A small network was shown many inputs. Here are its activations along a few directions, one row for each input.
In each table, some parts of the input vary, and every possible input appears once, in random order.
A made-up example of a description, with smaller parts first: one of 5 places around a ring, together with either a single point or one of 11 places around a ring or (one of 2 separate values, together with one of 6 places along a line).
Shared parts are said once, and a part with two or three values counts as separate values.

Other details of the inputs shift rows strongly along three fixed directions, in all tables alike. That doesn't count.

A family of inputs:
row 1: 239	-144	243	-139	233	-109	178	446	-54	-464	-53
row 2: -88	-108	327	289	-4	-144	-243	237	-123	-272	-119
row 3: 392	298	-50	38	-725	-21	-643	-97	-147	95	-207
row 4: 78	-211	331	-155	192	35	179	569	-118	-588	-257
row 5: 425	-7	315	-89	-69	-116	-157	597	-120	-589	-264
row 6: 279	303	-27	56	-517	44	-501	-169	-123	219	-206
row 7: 402	211	527	895	-68	328	-221	-303	-216	155	-222
row 8: 21	98	-110	-250	-814	-379	-849	50	-217	-102	-173
row 9: 409	19	545	894	-440	235	-436	-493	-219	258	-249
row 10: -322	103	-586	-627	22	-95	197	-123	243	287	205
row 11: -296	-297	-482	-901	16	-219	275	311	113	-296	118
row 12: -220	-159	-73	-351	662	19	620	340	121	-198	135
row 13: -366	102	-979	-770	-288	-132	33	-437	173	456	378
row 14: 230	-187	361	-101	-39	-11	-13	587	-176	-645	-324
row 15: -19	-124	162	418	486	166	423	-157	99	137	191
row 16: -13	0	166	263	446	195	334	-69	-3	49	16
row 17: -210	12	-21	521	-44	346	50	-775	40	717	71
row 18: -636	-291	150	424	774	68	519	-70	182	117	308
row 19: -84	-61	96	420	445	230	412	-234	107	247	208
row 20: 281	-147	286	-146	276	-120	183	507	-100	-611	-110
row 21: -389	-91	-638	-913	266	-222	470	267	329	-98	311
row 22: -114	261	-834	-806	-704	-166	-391	-278	10	374	126
row 23: 5	-9	373	9	-145	-181	-394	569	-241	-543	-323
row 24: -54	230	34	168	-663	-109	-787	-180	-241	191	-248
row 25: -83	68	-494	-535	-262	-223	-52	-170	191	207	204
row 26: -167	136	-111	485	151	298	142	-674	171	717	250
row 27: -52	-100	211	639	510	227	396	-463	200	425	276
row 28: 83	180	-179	159	-318	12	-196	-413	107	399	83
row 29: -166	-81	173	190	694	155	606	102	225	-14	146
row 30: 436	-7	282	-85	-73	-110	-134	524	-211	-631	-271
Each input here is: one of 5 places along a line, together with either one of 2 separate values or one of 4 places along a line.
Changing only the place on the line of 5 turns row 14 into row 9. The same change can be made to row 19. Which row results?
Answer: row 1
Start at row 27 and move only the place on the line of 5, one step at a time. The first step leads to row 5. Which rows follow, in order?
Answer: row 3, row 26, row 6
Start at row 30 and move only the place on the line of 4, one step at a time. The first step leads to row 15. Which rows follow, in order?
Answer: row 5, row 28
Change only the choice among 2 separate values in row 18. List by row number the other rows that result.
Answer: row 14
Change only the place on the line of 4 in row 22. List by row number the other rows that result.
Answer: row 7, row 26, row 29

A family of inputs:
row 31: 358	431	194	419	-548	6	-625	-320	22	384	-92
row 32: 599	-193	653	193	15	26	74	421	-44	-565	-331
row 33: 101	86	-142	-672	211	-335	-6	647	-88	-517	-40
row 34: 37	324	-344	-746	-426	-182	-389	294	-95	-93	-201
row 35: -128	-12	122	273	-600	-271	-839	-76	-390	-61	-202
row 36: 437	114	308	804	-102	280	-149	-402	-196	222	11
row 37: 33	140	-96	346	236	102	144	-298	19	237	141
row 38: -157	-55	-641	-709	-289	40	121	-370	75	353	74
row 39: 290	193	292	657	-48	169	-73	-202	117	232	-95
row 40: -256	20	-74	100	560	257	570	-72	182	154	139
row 41: -140	-117	-137	-125	341	252	482	15	92	70	111
row 42: -278	-329	575	-104	228	-193	-73	952	-283	-923	-383
row 43: -1	-290	-26	73	530	119	611	-261	77	76	248
row 44: -856	-394	53	219	472	-123	304	-130	290	140	383
row 45: -39	81	-736	-728	-579	-147	-151	-197	222	292	239
What do these inputs look like to the network?
Answer: one of 3 separate values, together with either a single point or one of 4 places along a line
Changing only the choice among 3 separate values turns row 45 into row 36. The same change can be made to row 44. Which row results?
Answer: row 35
Which other rows agree with row 41 in the choice among 3 separate values? List them by row number.
Answer: row 34, row 38, row 40, row 42
Change only the place on the line of 4 in row 33. List by row number the other rows that result.
Answer: row 36, row 37, row 43
